Each row below holds a small network's activations on one input, seen along a few directions.
In each table, some parts of the input vary, and every possible input appears once, in random order.
Descriptions start from the smaller parts, as in this example, which fits no table here: values(2) and (point or ring(11) or (line(4) and ring(5))).
Shared parts are said once, and a part with two or three values counts as separate values.

Other details of the inputs shift rows strongly along two fixed directions, in all tables alike. That doesn't count.

Rows:
R1: [ 0.24  2.41  2.56  0.23  3.68 -6.94 -2.96 -0.93 -2.32  0.80 -2.18  2.78
 -3.13  1.02  1.23]
R2: [ 3.07 -1.61 -7.41  4.20  2.08  1.22  4.32 -3.08  4.63  6.55 -5.37  0.77
 -5.06 -3.32 -2.15]
R3: [-0.66  2.01  2.11  0.95  3.99 -7.37 -2.47 -1.06 -0.95  0.91  0.77  2.66
 -1.89 -0.50  0.02]
R4: [-2.40  0.43 -1.97 -2.35 -2.51  2.54 -2.13  3.01 -1.82 -2.45  2.89 -2.11
  3.46  0.12  0.32]
R5: [ 3.76 -3.42 -1.29  1.30 -3.33  6.47  7.26 -4.00  3.95 -0.43 -2.56 -2.44
  0.01 -0.79 -2.43]
R6: [-1.37 -0.40 -2.54 -1.61 -0.32  0.97 -1.56  2.73 -0.69 -0.30  1.60 -2.12
  1.63 -0.49  0.18]
R7: [-1.13  2.01  1.82  2.66  5.37 -5.49 -3.95 -0.43 -1.47  4.67 -3.61  3.20
 -3.48  0.36  0.23]
R8: [-1.03 -0.28  1.49 -1.88 -2.74  1.00  0.74  0.86 -1.51 -4.49  4.19 -0.14
  3.35  0.59  0.74]
R9: [ 0.78 -2.23  0.14 -1.28 -2.32  2.66  3.55  0.35  0.43 -2.96  3.33 -0.90
  2.24 -0.25  0.06]
R10: [-0.15  0.47  3.16 -2.64 -3.40  1.28 -0.28  1.13 -1.53 -3.94  1.85 -1.38
  2.40  1.60  1.16]
R11: [ 0.02  1.35  3.53 -0.09  4.41 -7.11 -2.99  0.28 -2.75  0.56 -1.32  1.78
 -2.12  0.80  1.15]
R12: [-1.41  0.59  1.24 -2.01 -2.20  3.63 -2.67  1.71 -1.52 -2.40  1.50 -0.30
  3.20  2.42  1.11]
R13: [-1.53  0.53 -2.57 -0.78 -0.53  1.52 -2.15  1.25  0.11 -0.32  1.77 -2.15
  1.68 -0.61 -0.54]
R14: [-0.04  0.24  0.34 -1.17 -1.40 -0.36  0.65 -0.13 -0.69 -3.05  3.04  1.17
  1.54  0.47  1.02]
R15: [-1.06  1.48  2.15  1.75  5.95 -6.40 -4.82  0.61 -1.72  4.21 -2.43  2.64
 -3.09  0.84  0.80]
R16: [ 2.88 -1.49 -6.46  4.85  1.99  0.97  5.12 -2.41  5.76  7.53 -5.80 -0.23
 -6.07 -4.12 -2.58]
R17: [ 3.15 -3.34 -2.52  1.51 -4.03  5.94  9.02 -2.41  5.18 -0.45 -0.03 -0.98
 -0.52 -2.09 -1.81]
R18: [-1.88  0.60  2.32 -1.78 -1.96  3.63 -3.03  1.33 -1.13 -2.06  2.20 -1.69
  4.02  1.91  0.24]
R19: [-0.19  0.06  2.39 -1.24 -1.32 -0.36  0.01 -0.26 -2.05 -2.48  0.02 -0.16
  1.08  0.92  0.57]
R20: [-1.06  0.59  1.51 -0.62 -1.42  2.21 -1.64  1.45  0.10  0.10  0.14 -0.39
  0.76  1.14  0.69]
Each input here is: line(4) and values(5).
Question: Changing only the line(4) part turns R9 into R11. The same change can be made to R3. Which row results?
Answer: R5
Question: Change only the values(5) part in R20. List by row number the other rows that result.
Answer: R7, R12, R15, R18
Question: A walk changes only the line(4) part. It starts at R8 and steps to R19. List the rest of the walk in order.
Answer: R7, R4
Question: Change only the values(5) part in R6. List by row number the other rows that result.
Answer: R2, R4, R13, R16

Rows:
R21: [-1.33  1.82 -0.03  0.01  1.11 -1.39 -3.12  0.82 -0.31  1.29  0.42  0.53
 -0.51  0.19  0.18]
R22: [-1.30 -0.34 -0.58 -3.19 -4.89  4.53 -0.23  2.10 -1.37 -4.81  3.39 -3.56
  4.83  0.67  0.01]
R23: [-0.07 -1.84 -0.28 -1.28 -3.25  6.20  1.24  0.10  0.41 -2.01  0.60 -2.59
  3.32  0.74 -0.56]
R24: [ 0.73  0.68  0.73  2.71  2.92 -3.48  0.48 -2.20  1.53  3.71 -2.50  2.63
 -3.62 -0.77 -0.66]
R25: [-4.61  4.47  4.60 -2.26  2.58 -5.96 -9.36  3.47 -5.03 -1.91  3.84  2.10
  2.18  2.46  2.51]
R26: [ 0.15  0.12  2.10  0.01  0.93 -1.66 -0.91 -0.51 -0.91  0.57 -0.98  0.14
 -0.41  0.64  0.10]
R27: [ 0.19  0.44  0.20 -0.34  1.09 -2.09 -0.98 -0.66 -1.13 -0.28 -0.27  0.27
 -0.20 -0.07 -0.17]
R28: [ 2.40 -0.69 -0.23  1.86  0.78 -0.48  3.43 -2.34  1.81  1.40 -3.10  1.11
 -2.97 -0.94 -0.46]
R29: [-1.45  0.90  1.48 -0.98 -0.39  0.66 -2.22  1.61 -1.81 -1.29  0.80  0.49
  1.47  1.51  1.16]
R30: [ 0.92 -0.44  0.20  2.63  3.85 -3.70  1.41 -1.09  1.17  3.96 -2.48  1.83
 -3.63 -1.00 -0.69]
R31: [ 1.55 -2.39  0.49 -1.50 -4.04  5.24  3.81 -1.04  1.00 -3.57  0.98 -2.93
  2.78  0.46 -0.66]
R32: [-1.78  0.44 -0.62 -1.43 -0.35 -1.18 -1.61  2.32 -1.42 -1.25  2.51 -0.78
  1.28 -0.32  0.63]
R33: [ 0.56 -1.21 -1.24  2.00  2.53 -0.28  1.30 -0.74  1.34  3.18 -1.80  0.69
 -1.51 -1.09 -0.84]
R34: [ 1.42 -0.33 -1.70  1.93  0.62 -0.35  2.27 -2.35  2.01  1.52 -1.06  1.39
 -1.83 -1.17 -1.04]
R35: [ 2.65 -3.50 -1.71  0.96 -2.02  4.68  6.66 -1.88  3.10 -0.38 -0.41 -1.63
  0.04 -1.47 -1.33]
R36: [ 0.39  0.74  0.21 -0.24  0.63 -2.03 -0.17 -0.03 -0.96 -0.22 -0.32  1.37
 -0.99  0.41  0.62]
R37: [ 1.08  0.14 -1.94  1.65  1.06 -0.10  0.55 -0.57  1.38  3.00 -3.10  0.60
 -2.50 -0.59 -0.23]
R38: [-1.23  1.16 -0.11 -1.70 -1.14 -1.02 -1.89  1.70 -1.66 -1.37  1.04 -0.14
  0.48  0.27  1.42]
R39: [-1.29  0.94  0.35 -1.62 -0.26  0.24 -3.82  1.65 -1.50 -0.85  0.44 -1.52
  1.46  0.98  0.21]
R40: [ 0.81 -2.69 -1.67 -1.36 -3.69  5.22  3.53  0.18  0.95 -3.10  2.74 -1.88
  3.14  0.15 -0.35]
R41: [-1.33  1.89 -0.55  0.07  0.65 -2.35 -1.77  0.70 -0.56  0.30  1.09  0.63
 -0.38 -0.72  0.19]
R42: [ 1.91 -1.11  0.10  2.25  0.75  0.16  2.66 -1.85  1.73  2.47 -3.21  1.48
 -2.79 -0.21 -0.29]
R43: [-0.50 -0.16 -1.37 -0.30  0.34  0.79 -1.22  1.50  0.26  0.63  0.64 -1.00
  0.50 -0.09  0.09]
R44: [ 0.11  0.97  1.57  0.11  0.19 -1.66 -0.03 -0.90 -0.03 -0.99  0.73  0.76
 -0.16 -0.06  0.18]
Question: Changing only one part turns R27 into R22. The same change can be made to R36. Which row results?
Answer: R38
Question: What is each input in this table made of?
Answer: values(4) and ring(6)
Question: Change only the values(4) part in R35. List by row number the other rows that result.
Answer: R28, R31, R44
Question: A walk changes only the ring(6) part. It starts at R35 and steps to R30. List the rest of the walk in order.
Answer: R33, R43, R32, R40
Question: Change only the ring(6) part in R34. List by row number the other rows that result.
Answer: R21, R24, R25, R41, R44
